Each row below holds a small network's activations on one input, seen along a few directions.
In each table, some parts of the input vary, and every possible input appears once, in random order.
Descriptions start from the smaller parts, as in this example, which fits no table here: line(4) and (point or ring(11) or (values(2) and ring(8))).
Shared parts are said once, and a part with two or three values counts as separate values.

Other details of the inputs vary at random and push rows far along two fixed directions, the same in every table; ignore that.

Table:
x1: [ -3   2 -44 -24  19 -17  -6 -42  -3  18  35 -27  -3  76  15]
x2: [-26 -10   4  13 -32   2  28  15 -17   4  -4 -23  -5 -21   6]
x3: [ -1 -12  38   1 -17   0  21  43  -5 -18 -21   2 -10 -60 -11]
x4: [ 23  24  27  10   1  23 -21  17   7 -32 -30  25   2 -47  -2]
x5: [-53 -26  -8  22 -42 -19  57   9 -25  38  39 -72   9  25  30]
x6: [-29 -21  12  14 -34   9  29  31 -21  -9 -18 -20  -7 -41   5]
x7: [ -5  -6 -46 -22  23 -14 -10 -42 -10  14  34 -23  -2  76  15]
x8: [-25 -22   2  31 -24  14  11  21 -11  11   1 -34   2 -10   7]
x9: [ 30  41  21   1  22  15 -28 -12  16 -14  -4  37  15  -5   0]
x10: [ 19  23  20   7  11  20 -28  -3  16  -5 -12  41   0 -10 -13]
x11: [-13  -1  16  21 -22   8  12  32  -6   0   4 -34   9 -29  22]
x12: [ -7  15 -17  17  14  -1  -4 -37   7  42  45 -10  22  65   9]
x13: [-19  -1 -46  14  24 -11  11 -39   4  21  42   0  18  63  -2]
x14: [ 38   7  -5 -31  25  -3 -35 -15   8  -5 -31  31  -5   0 -16]
x15: [ 24  27  16  10  11  23 -28   7   5 -33 -26  33   8 -30  -5]
x16: [  5  -4 -34 -21  15 -31  -5 -41   3  41  31 -28  16  77   7]
x17: [-26 -22  10  10 -26 -13  32  33 -15   6   9 -34  -4 -29  -2]
x18: [ 19  15  -5  -1  26   9 -11 -15  19 -17  -9  56  -2  -5 -20]
x19: [-45 -42  18  40 -51  11  37  52 -17  15  -5 -70  -9 -39  21]
x20: [ -2   1 -40 -28  14 -21  -9 -42   2  19  41 -25   0  73  16]
x21: [ 34  13   8 -46  16   0 -31 -16  19 -23 -14  32 -15   8  -5]
x22: [ 19  11  15  -6  15   9 -15   2  -1 -31 -25  46  -4 -39 -33]
x23: [-3 -5 -7  8  4 -3 14  0 10  3 13 14  1  2 -3]
x24: [-26 -14  23  11 -40   1  29  35 -13  -4 -13 -19 -12 -44   9]
x25: [ 18  19   9  -4  19   1 -14 -10   4 -21 -12  42  -3 -19 -28]
x26: [ 35   2  -8 -30  30   0 -37 -14   3  -8 -32  34  -3   1 -15]
x27: [ -7 -25  21  13 -21   3  33  37   5  -7  -8  -4 -10 -40   3]
x28: [ 26  11  -1 -31  23 -14 -33  -6  17  -3 -30  29 -10   3 -10]
Each input here is: line(4) and (values(2) or line(5)).
Change only the line(4) part in x4. List by row number the other rows that result.
> x9, x11, x15
Change only the line(5) part in x18. List by row number the other rows that result.
> x2, x4, x19, x25

Table:
x29: [ -8 -14  -5  -4  -4  -8  13   6  -3   4   0  -6  -6  -2  -4]
x30: [ -4  -4 -16  -5   6 -11   3 -14  -1  14  15 -10   4  29   3]
x31: [-21 -21  22  19 -34   6  25  42 -10  -1  -9 -39  -6 -40  15]
x32: [-14  -2 -18   2   2 -12  16 -16  -5  15  26  -9   6  29  -1]
x33: [ 40  32  27 -10  25  18 -32  -5  20 -37 -35  80  -6 -38 -31]
x34: [ 25  24  23   6   9  25 -28   2  11 -22 -23  40   1 -28  -9]
x35: [ -4   6 -13   1   4  -8   1 -18   0  14  21  -9   9  31   6]
x36: [  9   2 -14 -19  10  -6 -17 -14  -1   3   1  -9  -1  24   6]
x37: [-12 -25  17   0 -27   3  10  39 -10  -2 -19 -40 -11 -34  16]
x38: [  9  19  -5   3  16   1  -8 -21   6   1  12  23  10  17  -7]
x39: [ 12   8  -9 -12  14  -5 -14 -16   6   4   2  11   2  20  -3]
x40: [-11   8 -15  19   6  -2   8 -19  -3  13  24   1  16  26  -4]
x41: [  1   4 -16  -6   9  -8  -7 -19   1  16  14 -11   6  35   6]
x42: [-10  -9 -18  -3   3 -14   9 -13  -3  17  17 -15   3  29   2]
x43: [-21 -22  21  19 -35   9  20  43 -11   0  -7 -45  -5 -38  20]
x44: [  6   0  33  12 -10  19   4  33   1 -31 -37  36 -10 -70 -19]
x45: [ 23  23  21   7  10  21 -23   2  12 -21 -23  43   1 -28 -12]
x46: [ -7   3 -15   1   5 -10   7 -19  -1  13  22  -4   7  30   0]
x47: [ -3 -16  -8 -15  -2  -8   5   5  -4   0  -4 -14  -9   2   5]
x48: [ -9   7 -13  11   3  -5   5 -16  -1  16  27 -12  14  31   6]
x49: [ 33  36   6  -8  33  10 -27 -27  16 -22 -10  75   3  -4 -31]
x50: [  2  11  -8  -1   4  -2 -10 -17   0  11  16 -11   9  29  10]
x51: [  5  11  -7  -4  10  -4  -4 -18   4   4  11  11   5  20  -2]
x52: [-17 -36   4  -8 -22  -7  21  33 -10  -4 -15 -32 -18 -28   8]
x53: [  2  12 -10  -2   7  -4  -7 -21   2  11  17  -4   9  31   6]
x54: [ 27  -4  29 -25  -1  12 -22  31   7 -36 -55  26 -24 -59  -8]
x55: [-16 -34   5  -8 -25  -6  18  36 -11  -2 -16 -41 -16 -27  14]
x56: [-14   5 -14  21   1  -1  11 -15  -4  16  25  -8  16  24   3]
x57: [  5  19  -6  14  12   7  -9 -20   5   4  12  19  14  17  -5]
x58: [-29 -44   0  -4 -29 -11  34  37 -15   2  -7 -46 -19 -26  11]
Describe the family of inputs behind these rows.
> line(5) and line(6)
The inputs of x52 and x40 match in every part but the line(5) part. If x36 is changed in the same way as x52 into x40, which row does it become?
> x34
Change only the line(5) part in x39. List by row number the other rows that result.
> x35, x48, x55, x57
Change only the line(6) part in x32. List by row number the other rows that result.
> x35, x46, x50, x51, x53
